Each row has a name. Each question is about the rows just above it. Places in a row count from 1.

1.680  2.322  1.008  -4.073  2.074 -> fizov
-0.737  -1.098  -1.098  -0.737  -1.098 -> Mipa
6.839  2.422  2.422  2.422  3.270 -> mup
-4.731  -4.732  -8.360  7.888  -4.732 -> loram
0.135  -0.576  -1.097  3.360  1.390 -> Tiges
6.839  -0.738  1.407  -0.738  6.839 -> Toze
-2.696  5.632  3.744  -6.143  5.476 -> fatu
4.916  3.977  0.830  -7.860  5.347 -> fupa
Places of 2.422 in row mup: -> 2 3 4
At which places does Toze hold -0.738? -> 2 4
Places of -1.098 in row Mipa: -> 2 3 5
Places of -4.732 in row loram: -> 2 5
Places of -0.576 in row Tiges: -> 2

1.675  -7.946  5.725  0.451  -7.311  -7.311  5.854  -7.311  -7.311  -6.674  8.214  fizov
-8.023  -6.081  5.157  -7.310  -7.312  3.959  3.889  -2.190  -0.558  5.993  -6.521  Toze
-2.815  -2.819  6.947  -4.986  -6.670  8.248  -5.224  -1.725  5.072  -2.767  6.718  vabu
4.164  1.302  -1.541  3.921  -1.001  6.441  -4.451  -1.759  0.377  2.390  -6.274  Tiges
1.436  -6.336  -7.279  -8.100  7.769  7.265  -0.406  3.292  -5.811  -1.601  8.397  fupa
-8.234  4.763  -3.187  -0.899  -7.062  1.001  2.486  -2.093  0.783  -8.159  -1.519  fatu
Places of -7.311 in row fizov: -> 5 6 8 9
Every place of 1.436 in fupa: -> 1

0.228  0.537  -2.031  -2.811  -3.820  -2.509  -0.612  -0.122 -> mup
-0.195  2.225  1.137  1.137  1.137  1.137  0.589  0.408 -> Mipa
0.169  -6.912  -2.812  -3.545  -2.812  -2.812  1.102  -2.812 -> fatu
0.633  3.482  4.788  7.896  1.518  -4.365  -0.176  0.462 -> loram
0.633  3.482  4.788  7.896  1.518  -4.365  -0.176  0.788 -> fupa
0.169  -6.912  1.762  -3.545  -2.812  -2.275  1.102  0.201 -> Toze
0.228  0.537  -2.031  0.228  -1.052  -2.509  -0.633  -1.737 -> vinu
4.899  -4.520  0.035  -4.521  -1.053  -1.053  4.810  -4.520 -> Tiges
1.784  -5.012  -5.405  -3.450  -0.226  1.939  1.199  2.520 -> fizov
At which places does Tiges hold -4.520? -> 2 8
Every place of 2.225 in Mipa: -> 2
Every place of -1.737 in vinu: -> 8
Places of -2.812 in row fatu: -> 3 5 6 8
Every place of 1.137 in Mipa: -> 3 4 5 6
Places of -0.612 in row mup: -> 7

2.132  1.258  2.765  1.055 -> Tiges
5.888  6.799  4.438  3.411 -> vabu
3.592  -1.200  -3.697  1.791 -> loram
-1.402  -6.356  -7.472  1.770 -> Toze
2.893  6.591  -5.865  -0.170 -> vuze
-4.272  -4.272  -0.092  0.121 -> Pibe
-1.630  7.549  -2.896  2.273 -> mup
-0.961  2.303  -3.106  -2.216 -> fizov
1.736  -5.864  1.736  -1.082 -> vinu
1.832  6.799  4.438  3.411 -> fatu
0.633  -0.951  -0.553  -1.785 -> Mipa
Every place of 1.736 in vinu: -> 1 3
At which places does Pibe hold -4.272? -> 1 2
Every place of -5.865 in vuze: -> 3

-0.044  -6.637  -0.981  -0.171  -0.044  -0.189  -0.044 -> fupa
0.110  -1.360  0.181  0.607  1.807  0.584  1.918 -> Toze
3.274  -0.170  -0.981  -0.043  -0.044  -2.159  3.274 -> vabu
-0.171  -6.637  -0.171  -0.171  -6.637  -1.260  -0.171 -> Mipa
Places of -0.171 in row Mipa: -> 1 3 4 7
Places of -0.044 in row fupa: -> 1 5 7
Places of -0.043 in row vabu: -> 4
Every place of 3.274 in vabu: -> 1 7

-4.396  0.961  1.787  0.324  2.002  1.249  -7.040  1.378  -3.596  -1.867 : Pibe
-5.828  -4.043  1.384  1.853  0.621  0.712  -7.577  3.561  0.741  -0.247 : vabu
1.747  3.059  3.059  -0.623  0.699  0.699  3.059  0.698  -1.645  0.699 : vinu
Every place of 0.699 in vinu: -> 5 6 10
At which places does vinu hold 3.059? -> 2 3 7

-4.492  -0.450  -3.944  1.322 -> vinu
1.305  -3.799  -3.218  0.497 -> mup
1.306  -3.799  1.306  0.497 -> Toze
1.306  -3.799  -1.194  -2.398 -> fupa
3.740  4.339  0.058  3.225 -> vuze
-3.219  -3.219  -1.376  -3.219 -> vabu
-4.492  -0.450  5.910  1.322 -> Pibe
2.261  9.334  5.215  2.651 -> fizov
1.240  1.629  -1.317  0.630 -> loram
2.074  -4.571  2.074  -1.633 -> Tiges
At which places does vabu hold -3.219? -> 1 2 4
Places of -4.571 in row Tiges: -> 2
At which places does Toze hold 1.306? -> 1 3
Every place of 2.074 in Tiges: -> 1 3

